[188 113 171 139 143  84 193 142] : <102>
[153 135 135 123 135 135 112 135] : <78>
[125  89  98 126 177 177 149 141] : <103>
[105 105 105 107  99  65 105 110] : <113>
[102 136 129 117 156 109 124 109] : <69>
count <113>: [109]	0
count <103>: [177]	2
count <78>: [134]	0

[104  77 138 122 172 160 112 171  81 116 148 153]  <89>
[ 97  63 139 103 134 172 107 108  79 118 163 180]  <27>
[ 97  63 139 103 108 204 107 119  95 118 163  62]  <100>
[ 92 109 123  63 165 151 106 120  95 116 148 153]  <55>
[ 92  74 123 117 165 151 106 120  95 118 129 179]  <68>
tail: [103 108]	[204 107 119  95 118 163  62]
tail: [204 107]	[119  95 118 163  62]
common <27> <55>: 	[63]
common <89> <27>: 	[172]
tail: [ 74 123 117 165 151]	[106 120  95 118 129 179]
common <27> <89>: 	[172]

[ 91 169 103 110 145 115 117 162 120 121 192  94 152 126 128 149 163 116
 103 170 170 170 101 124 115 145 142 117 121 146  97 120 139 137 144 128
 125 136 129 137 121 154 117 135 123  93  95 161 112 135 129  75 154 160
 145 177 116 109 174 170 107 117 106 146] = <186>
[ 97 144 144 123 135 124 116 156 107 126 172 105 152 122 136 143 161 111
  88 154 172 182  82 125 112 136 144 104 136 144 103 172 141 123 126 137
 130 149 125 133 131 150 121 131 132 116  92 161 107 139 148  84 163 165
 149 191 137 118 162 155 144  92 102 135] = <3>
[ 93 164  98 115 134 120 120 163 122 125 186  99 156 124 123 143 160 113
 104 169 172 181  89 120 110 137 146 110 122 144 103 116 139 132 136 133
 131 138 132 135 119 153 115 134 125 119 100 150 103 133 130  86 153 166
 143 185 119 106 167 169 106 117 102 133] = <171>
[ 91 162 104 115 131 119 124 161 120 117 184  98 153 119 135 147 160 117
 171 163 177 181  84 123 117 145 147 107 120 150 104 130 146 129 138 139
 128 135 123 129 117 156 121 131 121 125  97 159 107 139 131  83 153 165
 143 189 122 112 167 159 103 105 101 136] = <144>
[ 92 174 107 116 130 121 119 158 112 127 187 100 152 123 117 143 160 110
  95 163 174 177  84 116 109 139 147 111 132 139 100 111 143 131 130 133
 132 144 135 139 126 155 111 131 134 115  94 155 106 128 136  85 149 169
 151 187 125 107 168 166 106 113 109 129] = <11>
[ 89 162 104 109 144 110 113 155 122 110 186  96 150 123 131 145 160 112
 102 170 163 175  97 134 106 143 138 121 114 144  97 132 138 127 136 132
 119 127 131 126 121 153 119 137 121 113  99 164 116 140 137  73 158 166
 139 172 114 117 169 169 104 119  92 143] = <67>
[ 87 159 101 122 130 124 116 163 119 124 191  96 158 124 134 146 161 113
  94 159 182 181  83 122 126 143 144 101 121 152 111 121 135 133 139 139
 127 141 119 126 119 155 125 137 126 127  93 154 101 142 138  85 156 169
 142 191 132 108 164 160 108  94 104 134] = <72>
[ 89 166 104 124 128 126 119 157 115  94 180 103 158 122 127 142 156 113
  96 159 178 191  75 119 112 135 154 102 136 143 109 112 139 123 126 142
 139 149 129 139 125 150 114 134 135 107  96 149 101 133 137  94 149 170
 151 199 131 116 166 157 109 103 104 125] = <154>
[ 93 163 106 122 127 125 128 163 113 125 178  96 154 123 126 148 160 118
  91 168 181 187  74 122 118 142 149  98 123 138 114 119 132 124 133 145
 129 140 123 138 120 161 117 132 124 129  93 162 101 138 136  92 152 171
 148 197 132 107 163 157 109 106 110 120] = <127>
count <144>: [145]	1
which: [ 92 174 107 116 130 121 119 158 112 127 187 100 152 123 117 143 160 110
  95 163 174 177  84 116 109 139 147 111 132 139 100 111 143 131 130 133
 132 144 135 139 126 155 111 131 134 115  94 155 106 128 136  85 149 169
 151 187 125 107 168 166 106 113 109 129]	<11>
which: [ 97 144 144 123 135 124 116 156 107 126 172 105 152 122 136 143 161 111
  88 154 172 182  82 125 112 136 144 104 136 144 103 172 141 123 126 137
 130 149 125 133 131 150 121 131 132 116  92 161 107 139 148  84 163 165
 149 191 137 118 162 155 144  92 102 135]	<3>
tail: [161 111  88]	[154 172 182  82 125 112 136 144 104 136 144 103 172 141 123 126 137 130
 149 125 133 131 150 121 131 132 116  92 161 107 139 148  84 163 165 149
 191 137 118 162 155 144  92 102 135]
count <3>: [172]	3

[145 146 148 167 145 145 139 147 182 150 148 139 144 156 146 144 137 140] -> <139>
[161 144 141 143 170 151 148 147 138 149 145 146 144 145 145 142 139 149] -> <194>
[160 143 147 157 155 145 143 146 152 155 145 137 144 147 146 142 139 142] -> <122>
[147 140 153 153 147 147 141 141 147 148 140 144 144 148 147 145 147 142] -> <193>
[149 144 144 148 145 144 145 145 147 145 145 146 144 145 149 145 148 143] -> <30>
[143 144 154 140 141 145 147 146 139 140 145 153 142 144 146 148 159 142] -> <153>
[133 188 149 178 145 149 152 188 168 147 171 138 143 140 138 139 138 149] -> <15>
[170 138 147 145 157 149 140 132 144 159 148 161 144 158 154 146 139 142] -> <162>
[137 165 151 190 144 143 146 173 204 149 178 134 143 145 141 142 139 141] -> <151>
[143 144 154 140 141 145 147 146 139 140 145 153 142 148 144 141 137 142] -> <174>
[143 144 154 140 141 145 147 146 139 140 155 134 144 145 151 151 143 137] -> <52>
tail: [143 147 157]	[155 145 143 146 152 155 145 137 144 147 146 142 139 142]
which: [137 165 151 190 144 143 146 173 204 149 178 134 143 145 141 142 139 141]	<151>
count <193>: [147]	6

